A small network was shown many inputs. Here are its activations along a few directions, one row for each input.
In each table, some parts of the input vary, and every possible input appears once, in random order.
Descriptions start from the smaller parts, as in this example, which fits no table here: one of 4 places along a line, together with either a single point or one of 9 places around a ring or (one of 3 separate values, together with one of 5 places around a ring).
Shared parts are said once, and a part with two or three values counts as separate values.
(in the rows, 128 means zero)

Other details of the inputs shift rows strongly along three fixed directions, in all tables alike. That doesn't count.
These rows show it; all are for the same input, with only those details redrawn:
[ 92  47  14 190 155 102 131  76 127 107 203]
[169 196 104 124 101 107 150 155 143 139 173]
[191 158 188  39 169 173 163 153  96  62 163]
[ 92  36   8 191 157 108 133  73 116  96 206]
[135 179  44 182  85  69 136 135 172 176 182]

Rows:
r1: [ 93 105 179 113 166 117 117 110 153 128 101]
r2: [ 92 105 143 108 158 117 108 118 154 129 109]
r3: [100 120 178 102 161 118 118 111 162 152 103]
r4: [ 91  47  21 184 160 104 130  76 128 105 200]
r5: [162 125 101 122  97 174 140 153  63  79 135]
r6: [107 139 168 108 160 132 109 131 170 157 104]
r7: [103 123 175 121 165 124 104 112 166 164  99]
r8: [162 206 147 146  77 125 126 165 140 165 108]
r9: [128 186 107 145  78  88 110 160 173 179 115]
r10: [131 151  95 154  81  92 113 136 146 168 120]
r11: [172  95 150  92 126 182 145 137  40  46 127]
r12: [ 90  86 160 119 166 112 116 101 147 131 110]
r13: [160 112 120 146 100 184 171 134  40  62 136]
r14: [155 139 107 149  74 153 163 139  63 100 131]
r15: [133 196 131 155  76  83 108 151 173 185 102]
r16: [ 99 121 204  82 192 136 117 123 176 140 101]
r17: [155 190 127 135  83 133 135 160 129 161 115]
r18: [163 138 118 108  91 157 151 151  65  83 126]
r19: [153 132 154  91 122 181 163 148  71  70 125]
r20: [108  79 165 105 178 142  97 105 130 117 107]
r21: [134 188 117 142  70  83 117 147 159 186 109]
r22: [164 190 159 125  95 130 124 160 135 160 108]
r23: [169 150 156  98  98 157 146 150  71  89 114]
r24: [ 96  62 149  98 186 131 102 104 138 107 115]
r25: [161 118 140 112 106 173 152 140  47  57 121]
r26: [105 119 153 116 166 127 100 126 173 153 110]
r27: [100 111 205  81 196 134 117 116 170 141 101]
r28: [149 193 168 114 110 110 110 154 174 191 101]
r29: [ 87 103 166  98 172 118 117 117 164 129 109]
r30: [ 97 122 192  87 177 124 117 117 170 145  99]
r31: [137 183  85 190  44 110 149 146 116 155 124]
r32: [110 119 179 104 170 132 107 113 159 156 102]
r33: [101  87 139 113 170 131  96 111 146 132 111]
r34: [159 129 136 100 105 161 164 150  67  75 129]
r35: [147 182  96 185  59 126 137 148 115 158 122]
r36: [112  98 158 103 166 130  95 111 145 139 107]
r37: [103 117 152 130 150 112 119 111 164 164 113]
r38: [156 193 109 163  58 118 121 159 123 158 114]
r39: [173 116 144  96 130 190 147 149  61  72 129]
r40: [ 94  86 145 117 157 111 120 102 144 132 116]
r41: [161 121 141 126 110 175 164 137  59  82 130]
Question: What do these inputs look like to the network?
Answer: either a single point or (one of 5 places along a line, together with one of 8 places around a ring)
Question: Change only the place on the line of 5 in r7. List by row number the other rows that result.
Answer: r6, r17, r32, r35

Rows:
r42: [ 87 121 100 112 162 137 130 136 161 119 143]
r43: [111 114 121 129 152 116 123 103 139 126 143]
r44: [112 109 120 121 148 118 121 107 139 135 137]
r45: [117 100 115 120 152 114 112 120 143 129 135]
r46: [112 120 130 134 161 120 127 104 147 130 144]
r47: [119 108 120 128 154 129 116 110 143 141 142]
r48: [155 178 203  93 130 151 138 154 133 136 104]
r49: [122 101 114 124 153 126 104 117 141 133 137]
r50: [154 119 110 123  94 155 134 138  70  95 122]
r51: [155 136 140 112 107 155 133 141  80  89 115]
r52: [115 102 117 113 148 111 114 118 142 131 133]
r53: [108 110 127 129 151 113 132 105 142 126 142]
r54: [119 115 126 134 161 128 118 107 146 135 145]
r55: [128 171  88 175  51  94 146 147 130 160 122]
r56: [111 101 121 121 145 106 122 116 144 124 137]
r57: [146  96 137 117 123 178 162 123  49  59 131]
r58: [127 172 110 161  68 100 143 143 140 170 117]
r59: [117 112 120 130 154 115 105 116 144 121 139]
r60: [117 110 127 134 158 120 130 120 152 131 144]
r61: [145 175  78 182  55 111 132 154 131 178 124]
r62: [120 104 117 128 158 126 119 116 146 137 141]
r63: [120 115 119 140 161 126 113 112 146 130 145]
r64: [157 174 205  93 134 153 133 157 132 127 104]
r65: [151 180 211  77 140 147 120 151 149 158  94]
r66: [118 105 120 125 156 126 123 113 145 140 141]
r67: [146 125  48 189  54 144 163 134  63 117 145]
r68: [156 166 181  97 115 141 130 162 131 133 101]
r69: [105 109 129 126 151 108 129 108 141 115 142]
r70: [146 115 109 126  94 153 153 136  65  91 125]
r71: [150 154  84 160  67 124 127 153 114 152 121]
r72: [109 114 133 135 160 117 138 106 148 126 146]
r73: [108 110 127 134 155 116 146 111 146 127 146]
r74: [ 99 105 134 152 143 126 134 106 133 129 123]
r75: [110 140 135 129 118 108 111 123 149 158 105]
r76: [149 162 183  93 117 134 132 160 131 123 100]
r77: [113 104 122 127 149 108 122 121 148 122 139]
r78: [122 109 119 132 156 124 104 116 144 127 139]
r79: [155  85 123 132 123 188 162 133  45  56 138]
r80: [152 121 129 116  96 151 149 144  76  85 120]
r81: [109 102 112 121 145 110 126 111 137 126 137]
r82: [147 139 150 111 114 156 143 136  80  87 117]
r83: [153 142 155 109 115 162 147 135  81  95 118]
r84: [122 108 119 128 157 130 112 115 144 137 142]
r85: [131 161 126 144  99 120 127 141 145 175 114]
r86: [104 108 130 121 150 105 136 114 145 121 139]
r87: [137 186 126 160  90 114 122 144 149 178 116]
r88: [135 165  78 177  51  99 130 146 122 150 122]
r89: [117 110 125 140 160 123 123 113 149 127 146]
r90: [107 114 121 128 152 110 120 107 139 119 140]
r91: [151  82 120 125 120 180 148 131  42  41 132]
r92: [154 195 243  67 158 148 113 158 160 147  87]
r93: [116 101 116 117 147 115 108 113 138 129 135]
r94: [134 166 118 140  80 114 137 142 131 165 112]
r95: [117 109 125 139 158 125 128 108 145 132 147]
r96: [114 107 116 126 149 112 109 111 137 120 139]
r97: [164 135 138 121 113 167 129 146  82  93 119]
r98: [111 104 114 122 146 114 118 108 135 126 138]
r99: [119 106 117 121 151 118 105 118 142 131 135]
r100: [121 101 115 122 152 121 110 121 145 136 136]
r101: [141 172 199  87 123 133 137 148 130 122  98]
r102: [146 179  82 180  60 114 123 151 133 178 124]
r103: [155 109  99 131  93 159 142 143  63  86 126]
r104: [111 106 117 121 147 114 128 109 141 135 137]
r105: [159 169 168  98 115 143 114 158 130 144 100]
r106: [159  89 122 127 120 184 146 134  47  55 131]
r107: [ 78 110 108 126 145 148 123 136 150 124 116]
r108: [139 175  85 178  64 104 118 149 130 153 119]
r109: [120 106 123 132 153 120 112 118 147 126 140]
r110: [152 107  96 129  88 154 144 139  61  88 126]
r111: [152 178 192  90 124 147 134 149 128 143 101]
r112: [153 171 191  98 122 148 145 156 130 138 107]
r113: [108 137 144 145 123 113 139 125 151 155 116]
r114: [113 110 126 128 152 111 115 118 148 119 139]
r115: [140 168  66 179  51 102 117 150 128 167 120]
r116: [143 179 212  70 134 136 122 146 148 152  89]
r117: [108 109 128 124 150 111 138 110 145 128 140]
r118: [124 181 123 165  92 104 127 135 154 175 117]
r119: [119 105 122 129 150 116 118 122 149 130 139]
r120: [116 107 129 130 158 123 134 113 148 134 145]
r121: [112 102 121 125 146 109 116 111 141 119 139]
r122: [112 107 113 134 149 118 133 109 142 137 142]
r123: [114 110 118 130 153 123 124 106 139 135 143]
Question: What do these inputs look like to the network?
Answer: one of 2 separate values, together with either a single point or (one of 5 places around a ring, together with one of 8 places around a ring)
Question: The inputs of r58 and r117 match in every part but the choice among 2 separate values. If r91 is changed in the same way as r58 into r117, which row does it become?
Answer: r114
Question: The inputs of r65 and r47 match in every part but the choice among 2 separate values. If r75 is changed in the same way as r65 into r47, which row does it become?
Answer: r98
Question: The inputs of r80 and r56 match in every part but the choice among 2 separate values. If r103 is changed in the same way as r80 into r56, which row does it become?
Answer: r45
Question: A walk changes only the place on the ring of 5. It starts at r70 and steps to r75. List the rest of the walk in order.
Answer: r82, r101, r55
Question: Change only the choice among 2 separate values in r111. List by row number the other rows that result.
Answer: r123
Question: Change only the place on the ring of 8 in r59. List by row number the other rows that result.
Answer: r43, r46, r54, r63, r78, r90, r96
Question: Change only the place on the ring of 8 in r69. List by row number the other rows that result.
Answer: r53, r72, r89, r95, r109, r114, r121

Rows:
r124: [113 106 103 158 127 127 115 117 126 121 131]
r125: [120 121 126 120 148 121 117 123 149 140 131]
r126: [134 115 142 122 134 162 139 130  97  97 124]
r127: [138 118 157 109 132 155 146 125  89  96 119]
r128: [158 187 142 134  82 113 129 158 134 150 115]
r129: [120 126 134 132 147 117 119 120 147 133 132]
r130: [122 123 138 131 144 112 121 119 148 134 132]
r131: [121 124 127 125 147 117 115 122 148 137 133]
r132: [118 126 135 131 148 122 117 121 149 132 133]
r133: [119 125 140 126 144 110 120 113 146 134 131]
r134: [120 123 132 119 144 111 117 116 146 137 132]
r135: [143 173 133 131  84 121 143 146 125 153 115]
r136: [115 123 133 128 146 124 128 120 147 143 129]
r137: [137 129 154  85 127 155 156 149  95  70 122]
r138: [109  91  99 156 122 128 133 113 115 129 129]
r139: [116 119 135 127 144 120 130 119 147 143 130]
r140: [115 126 138 133 147 122 128 118 147 139 129]
r141: [114 124 132 129 146 128 126 122 149 142 131]
r142: [122 119 129 119 145 117 119 122 149 141 132]
r143: [119 124 126 121 148 126 116 125 150 140 133]
r144: [152 126 156  90 131 151 129 135  93  95 120]
r145: [154 173 126 123  86 119 128 158 132 155 117]
r146: [160 183 134 123  83 115 125 162 132 151 116]
r147: [140 114 149 118 129 156 145 130  90  96 122]
r148: [149 120 142 103 134 156 128 139  94  94 123]
r149: [128 116  62 179  83 135 145 129  92 123 139]
r150: [103 128 128 118 144 109 134 127 153 125 136]
r151: [145 116 137 102 135 158 129 137  98 101 122]
r152: [145 122 142 105 135 158 124 139 101  97 125]
r153: [114 124 140 129 143 116 131 111 143 138 130]
r154: [116 121 139 133 144 118 130 116 146 139 131]
r155: [120 125 128 125 148 122 113 124 149 137 134]
r156: [120  89  28 190  87 133 127 119  90 117 151]
r157: [114 127 136 134 146 126 126 120 148 138 131]
r158: [134 109 135 118 134 166 140 131  93  97 125]
r159: [156 191 145 128  82 112 130 153 131 148 114]
r160: [115 104 101 159 127 124 118 115 121 120 130]
r161: [119 120 128 117 144 115 120 117 146 140 132]
r162: [114 122 135 125 142 117 131 114 144 143 130]
r163: [123 121 132 122 145 113 116 121 149 137 133]
r164: [142 178 137 139  94 124 136 150 134 151 114]
r165: [139 124  62 162  75 123 135 132  93 127 139]
Question: What do these inputs look like to the network?
Answer: one of 2 separate values, together with either a single point or (one of 4 places along a line, together with one of 5 places around a ring)
Question: The inputs of r135 and r162 match in every part but the choice among 2 separate values. If r158 is changed in the same way as r135 into r162, which row does it become?
Answer: r141
Question: The inputs of r144 and r134 match in every part but the choice among 2 separate values. If r128 is changed in the same way as r144 into r134, which row does it become?
Answer: r130
Question: Change only the place on the line of 4 in r145. List by row number the other rows that result.
Answer: r151, r156, r165
Question: Change only the place on the line of 4 in r125. List by row number the other rows that result.
Answer: r142, r143, r161
Question: Change only the choice among 2 separate values in r131. List by row number the other rows that result.
Answer: r148
